[[ 82 171 167 166 169 144  86  85 169 119 173 150 137  82]
 [ 70 161 163 162 131 104 121  89 101 133 164 131  93  72]
 [ 75 165 162 160 179 115  82  95 132 107 168 162  98  76]
 [ 94 182 169 170 180 166  71  77 206  91 179 162 169  90]
 [ 75 159 159 160 142  97 113  99  92 125 159 136  84  78]
 [151 118 105 103 227 133  30 167 170  46 118 203 109 151]] yields 82

[[173 141 101 123  83 116  58 201 206]
 [149 110  49  58 178  97 188  94 161]
 [ 54  96 175 148 223 135  98  86 116]
 [ 93 141 205 108 201 189 193 141 125]
 [144 132  51  59  96 144 133  80 209]
 [ 76  91 178 197 200 101  68 134 143]
 [143 134 137 112 166 113 216 130  21]
 [133 168 213 158  85 187 177 179  96]
 [149 119  40  84  98  98  41 107 163]] yields 206

[[226 210  89 147  75  99 219 114 103  86 137]
 [154 163 175  85 102 117 145  99 194 183  68]
 [119 215 139  81  73  82 155  76 113 172 114]
 [109 149 192  52 110 110  92 105 169 200  69]
 [129 136 175  83 118 122 109 113 176 179  78]] yields 137

[[109 171 178  71 108 148 131]
 [137  76  81 178 134 114 113]
 [111  33 144 149  83 154  83]
 [117  39 138 162  96 154  85]
 [158 234 101 130 196  96 176]
 [116  39 139 159  93 152  86]
 [114 168 167  79 116 142 131]] yields 131

[[180 176 139 107 149  98  37]
 [ 32  64  63  65 125 137 150]
 [139 125 155 140 129 128 127]
 [112 141  96  84 162 138 106]
 [122 111 145 137 122 131 141]
 [140 130 152 133 136 128 118]
 [130 116 151 140 124 130 137]
 [128 115 149 138 124 129 136]
 [ 71  99  88  92 143 150 157]
 [101 123  86 103 127 128 129]] yields 37

[[ 99 225 137  24 120 135]
 [150 147  98 150  89 117]
 [154 191 117 129  99 115]
 [135  94  92 139  75  77]
 [129  65 147 155 162  99]
 [136  67 132 162 171 129]] yields 135
---
Input:
154  117  113  102
126  191   72  165
188   54  209  188
Output: 209

Input:
 84  227   96  171   55   61
109   68   71  199  188  213
Output: 188

Input: 136   18  206   24   37   83
Output: 37

Input: 184  155   35  169   73  162
Output: 73

Input:
109  163  156   42  148
115  107  121  106  200
Output: 106

Input:
147  201   74  232  128
 84   81  152   93  182
136  146   33  146  147
Output: 146

Input:
236  118  145  171  141  132
148  131  143  156  130  131
Output: 130
---
[113,  37,  81, 163, 104, 141, 103]: 37
[118, 227,  93, 184,  71]: 227
[155,  99,  94, 227, 187,  90]: 99
[125, 145, 115,  47]: 145
[106, 132, 198,  33]: 132
[121,  30,  91,  95]: 30
[150,  79, 112, 223,  98, 140, 145]: 79
[ 51,  76, 174,  81, 106, 176]: 76
---
array([108, 142, 186, 236]) | 186

array([[115, 151,  76, 186, 115,  77, 136],
       [170, 225, 150, 171, 166,  60,  26],
       [181,  49, 163, 193,  40, 178, 107]]) | 163

array([[122, 142, 144, 198, 133],
       [137, 147, 227,  88, 143],
       [148, 118, 160,  68, 170]]) | 160

array([[172, 213, 166, 191],
       [106,  82,  41, 170]]) | 41

array([ 97, 184,  77, 223,  72, 110, 138]) | 77

array([[ 65, 170, 155, 149,  97],
       [ 38, 122, 137, 106,  98]]) | 137
---
array([[121, 120, 102, 235, 149, 175, 114],
       [109, 147, 153,  30, 160, 159, 163],
       [122,  72, 142,  80, 118, 128, 163]])
109

array([[113, 160,  84, 124, 127, 139, 158],
       [124, 125, 112, 125, 163, 125, 176],
       [ 89, 120, 154,  90, 212, 109,  67]])
124

array([[132,  94, 175, 121, 127,  58, 105],
       [ 38,  96, 110, 147, 152,  83,  67],
       [151,  90, 118, 192, 152, 150,  56]])
38

array([[ 23, 140, 233, 147, 125, 184,  63],
       [179, 138,  25, 153, 159, 111, 158],
       [105, 157, 168,  89, 121, 220,  92]])
179

array([[197, 100, 101,  24, 188, 156],
       [ 42, 140, 125, 220, 179, 123],
       [141, 141, 106,  87, 207, 156]])
42

array([[106, 109, 143, 129,  97, 134, 183],
       [128, 158, 231, 215,  84,  90, 136],
       [ 84, 191, 123, 108, 193, 187,  76]])
128

array([[199, 227, 153,  87, 130],
       [187, 149, 150,  58,  70],
       [174, 180, 159, 144, 129]])
187

array([[165, 230, 111,  95],
       [182, 124, 142,  67],
       [158, 104, 101,  81]])
182
---
[[157 151  27  98 149 232  74  99 115  53]
 [149 110 136 173 146 184 215 139 141 218]
 [204 163 207 110 117  99 149  80 114  83]
 [103 127 103 147  88  80 100 187 141 115]
 [158 132 217 134  84 109  73 145 135 131]] ans = 149

[[125 120 143  67 120  27  65 118 111  63  47 137  30 135 111  51]
 [111 112 116  64 107  35  69 105 113  70  52 104  26 154  98  63]
 [ 65 148  97 146  93 158 151 139  72 142 139 151 147 178 123 160]
 [ 86 157  87 101  92 118  95 149  80 121  98 144  99 147 119  89]
 [145 155 104  78 157  82  59 160 117  91  74 179  73 100 120  39]] ans = 111

[[ 57  89 155 104 140 128]
 [138  90 104  89  91 131]
 [114 140 103 144 122 137]
 [ 61 140 150 183 179 196]
 [126  99 141  92 122  88]
 [212 157 102 190 145 162]
 [145  72  94 128 113 166]] ans = 138

[[125  81 145  92 162  55 133]
 [126 163 130 138  98 131 131]
 [146 164  52 179 106  97 141]
 [230 129  89  97 187 166 187]
 [145 112 136 147  94 134  87]] ans = 126

[[ 90  99 105 124 112 118  82 103 152  93 137 109 150 145 116]
 [104 108  98 125 172 126 157 149 118 169 104 147  81 138 155]
 [155 117 161 120 105 126  93 115 122 132 100 137 162 141 165]
 [115 130 105 106 178  94 179 147 128 122 137 111 105 125 146]
 [153 128 166 140 157 172  65 154 150 138 137 182 113 130 166]
 [117  76  90 123 133 102  93 117 133 140 117 127 139 145 138]
 [ 90 169 105 135 123  91 145 109 108 114 134 135 102  83 110]
 [ 77 104 110 120 154 116  71 151 159  85 160 157 101 152 207]
 [ 97 155 108  84 124 117 154 109 126  98 129 115 139 125 138]] ans = 104

[[123  61  70  83 157  93  68  62  51 120  87]
 [ 64 134  99 111 109 115  99  94  94 118 111]
 [109  35  68 103 139  77  56  96  32 125 106]
 [146  36  46 142 121  66  45 134  41 101 121]
 [ 55 170 140 165  99 155 142  89 137 135 150]] ans = 64

[[ 96 133 191 109 131  89 143]
 [193 175 129 165 168 128 184]
 [132 159 123 190 155  74 138]
 [218 123 140 135 105 142 202]
 [138  94 143  67 136 152 205]
 [ 88 155 133 132 157 119 127]
 [109 143 167 109 110  73 129]] ans = 193

[[172  88 104 131  33 128 131 126 149 146 120 125  94 164 159]
 [169  94 110 127  35 123 129 127 147 140 122 117  84 172 163]
 [192  85 100 148  24 132 129 133 152 170 101 159 119 155 146]
 [174  86 102 133  33 129 131 126 150 149 119 128  97 161 157]
 [197  86 100 152  23 133 128 134 153 176  97 166 125 154 143]
 [189  84 100 146  26 132 130 131 152 167 105 153 117 156 148]
 [189  85  99 145  25 132 130 131 152 167 105 154 116 155 147]] ans = 169
---
array([[146, 107, 217, 191],
       [188, 151, 205, 107]])	217

[110, 192, 143, 208]	143

array([[113, 222, 117,  73],
       [ 69,  22, 206,  49],
       [115, 144, 174, 168]])	117

[ 72,  71,  37, 159]	37

array([[104, 116,  49,  93],
       [ 97, 126, 115, 167],
       [149,  98, 115,  55]])	49

array([[212, 227, 142, 146],
       [213, 114, 215,  87],
       [ 67, 108, 234, 102]])	142
---
array([[129, 127, 128, 134,  52, 157],
       [141, 128, 137, 133, 120, 136],
       [207, 125, 123, 123, 160, 146]]) | 160

[110,  38, 105, 117,  93, 178] | 93

[200, 134, 173, 119, 223,  66, 104] | 66

array([[133, 132, 149, 132, 114],
       [178,  35, 226, 109, 153],
       [167,  58, 213, 114, 153]]) | 114

[126,  40, 129, 134] | 129

[149, 216, 135, 138] | 135

[ 69, 116, 232,  58, 225,  67] | 225
---
[ 73,  29,  32,  22, 188,  58] | 29

array([[ 66, 178, 128, 113],
       [236,  61, 149, 122],
       [ 45, 152,  88,  29]]) | 152

array([[186,  45,  49, 200, 113],
       [161,  39,  58, 211, 100],
       [109,  27,  89, 216,  82]]) | 27

[197, 180, 212, 162, 165] | 180

[57, 91, 60, 19, 70] | 91

[114,  89, 184, 145,  64, 207] | 89

array([[213, 132, 122, 120, 110, 132],
       [128, 136, 133, 113, 137, 131],
       [130, 131, 154, 136,  90, 137]]) | 131
---
Q: array([ 56,  24,  75, 100, 107,  71])
A: 100

Q: array([ 23, 209,  42,  40, 113, 169, 193])
A: 40

Q:
array([[132,  83,  57, 153, 194, 184, 140],
       [ 71, 133, 148,  99, 103,  45, 114]])
A: 153

Q:
array([[128, 216, 124, 129, 167],
       [143,  95, 145, 154, 187]])
A: 129

Q: array([ 36,  42, 190,  99])
A: 99

Q:
array([[113, 100, 118, 139, 114],
       [159, 153, 224, 122, 115],
       [ 44,  80, 138, 168, 104]])
A: 139

Q: array([174, 212, 114,  52, 129,  90, 118])
A: 52

Q:
array([[129, 143,  91,  24, 131,  44,  27],
       [ 92,  19, 206, 140, 151,  74,  62],
       [ 47, 191,  76, 157,  37, 234, 193]])
A: 24
